[[133 131 143 103]
 [111 116 106  99]
 [139 135 143 104]] → 139

[[126 129 129 113 129]
 [131 129 125  99 130]
 [129 128 126 139 126]] → 129

[[116 138 138 137 114 132 143]
 [142 117 118 127 138 120 127]
 [128 131 133 145 117 121 154]] → 128

[[112 150 127 128 128 143 127]
 [144 148 128 128 127 111 129]
 [138 152 128 128 128 118 129]] → 138

[[120 114 126 126 114 114]
 [116 107 130 132 117 111]
 [132 111 153 155 114 125]] → 132

[[131 130 128 133 132]
 [139 113 140 130 134]
 [128 112 136 100 120]] → 128

[[137 131 127 139 130 126 127]
 [133 135 126 136 130 134 126]
 [132 101 134 138 138 123 142]] → 132

[[135 137 125 156]
 [103 121 124 113]
 [120 135 120 156]] → 120
---
array([[102, 116, 124, 123],
       [132, 123, 122, 124]]) -> 122

array([110, 153, 122, 150]) -> 150

array([[120, 132, 104, 153],
       [127, 126, 137, 117]]) -> 120

array([[107, 130, 133, 141, 121, 120],
       [109, 108, 153, 119, 129, 139]]) -> 109

array([[124, 135, 135, 136],
       [156, 147, 138, 133],
       [150, 152, 132, 139]]) -> 133

array([116, 152, 143, 136, 147, 110]) -> 136

array([130,  99, 121, 117, 134, 104, 116]) -> 116

array([[144, 122, 143, 146, 128, 123, 134],
       [135, 139, 118, 125, 148, 136, 133],
       [141, 106, 100, 146, 108, 120, 129]]) -> 108
---
[117 145 105 148 150 139 124]	139
[149 105 122 106 132 109 115]	115
[ 99 133 144 119 150]	133
[133 136 131 151 153]	136
[156 154 125 120 122]	125
[128 151 127 153 103]	128
---
[[131 132 111 130 134 112]
 [127 127 111 127 126 112]
 [126 122 153 131 124 152]] --> 130

[[131 149 128 145 135]
 [119 140 157 153 119]
 [129 148 132 146 133]] --> 128

[[110 103 116 140]
 [132 132 106 127]
 [108 128 139 131]] --> 103

[[135 125 113 105]
 [134 118 112 125]
 [127 131 136 121]] --> 125

[[138 104 104 116]
 [125 140 140 132]
 [138 132 132 135]] --> 104

[[135 147 121 125 148 122 123]
 [151 134 152 136 140 141 152]
 [145 119 145 126 128 136 141]] --> 148
---
[[127 117 123 108 113]
 [126 127 120 106 115]
 [127 123 120 130 121]] ==> 127

[[140 123 107  99 116 113 141]
 [124 128 120 135 136 132 129]
 [126 128 125 132 131 130 129]] ==> 128

[[100 100 139 118 137]
 [131 131 127 127 127]
 [140 130 137 135 137]] ==> 131

[[109 107 131 119 142]
 [124 151 125 110 152]
 [102 122 147 154 124]] ==> 151

[[129 118 128 129 124 125]
 [149 130 124 125 128 129]
 [135 108 128 125 135 120]] ==> 130

[[112 144 109 126 127 116]
 [138 129 139 103 109 133]
 [114 124 117 130 114 104]] ==> 129

[[130 116 130 132 111 133]
 [114 135 130 104 110 121]
 [120 141 137 132 128 126]] ==> 135

[[129 128 144 152 131 128]
 [152 132 128 128 128 143]
 [129 146 150 130 127 128]] ==> 132
---
[106 156 116 138 132 111 105] result: 132
[114 118 113 151 133 128 116] result: 133
[149 124 138 120 142 140 137] result: 142
[134 135 139 116 125 146 154] result: 125
[131 105 110 115 152 128 139] result: 152
[131 123 128 130 131 117 150] result: 131
[125 126 128 129 141 151 135] result: 141
[129 127 111 130 126 152 149] result: 126
[136 150 147 147 105 112 149] result: 105
---
[[110 145 141 134 122 131 135 126 113 123 110 145]
 [115 124 106 138 113 112 141 122 106 145 108 120]
 [144 134 144 127 147 109 108 124 113 130 134 142]
 [138 105 117 114 150 121 145 116 113 111 144 119]
 [151 145 150 119 113 148 137 106 112 111 151 113]
 [120 116 105 130 130 137 143 138 151 146 132 125]
 [126 131 128 108 138 112 142 136 114 148 141 137]
 [120 115 133 143 134 118 106 145 109 127 118 144]
 [123 120 125 144 122 151 125 111 109 137 138 145]] yields 125

[[153 123 119 123 119 129 134 126 136 126 132 134 118 121 136 127]
 [123 134 133 137 149 135 132 128 136 129 131 146 131 124 121 128]
 [130 139 131 122 142 129 131 124 114 129 130 128 112 126 127 120]
 [107 126 138 134 136 136 131 129 128 128 130 132 122 127 127 126]
 [110 120 125 122 135 130 123 124 109 135 127 128 118 135 131 120]
 [139 119 114 123 125 134 136 128 128 131 126 136 127 122 123 126]
 [122 130 126 129 136 132 125 128 122 122 128 144 124 141 134 126]
 [132 118 124 128 142 135 122 127 119 123 129 114 128 129 125 126]
 [124 125 142 130 128 129 119 128 128 129 131 115 136 134 127 130]] yields 142

[[128 131 126 122 132 141 135 126 118 131 113 134 128 123 143]
 [127 139 139 125 129 106 132 133 141 129 118 124 134 137 134]
 [127 136 113 142 132 138 128 139 149 125 126 132 137 140 130]
 [131 125 146 124 126 151 132 134 102 120 130 131 143 127 117]
 [130 130 126 148 136 132 143 127 128 133 129 125 122 131 122]] yields 126

[[125 136 135 130 131 117]
 [131 123 121 109 141 136]
 [132 127 119 121 152 144]
 [136 118 111 105 135 123]
 [138 122 114 123 126 139]
 [131 122 115 106 135 128]
 [132 124 112 131 126 136]
 [141 128 121 107 133 143]
 [133 136 130 127 128 134]] yields 130

[[123 114 119 114 139 106]
 [121 147 126 139 136 141]
 [142 128 116 140 151 137]
 [128 109 147 141 143 113]
 [140 121 115 144 112 133]
 [113 130 120 117 119 122]
 [113 118 104 119 128 149]
 [141 139 140 125 148 145]
 [134 137 139 133 113 112]
 [100 146 138 114 137 140]
 [128 143 140 114 115 136]
 [145 144 146 105 134 117]] yields 146
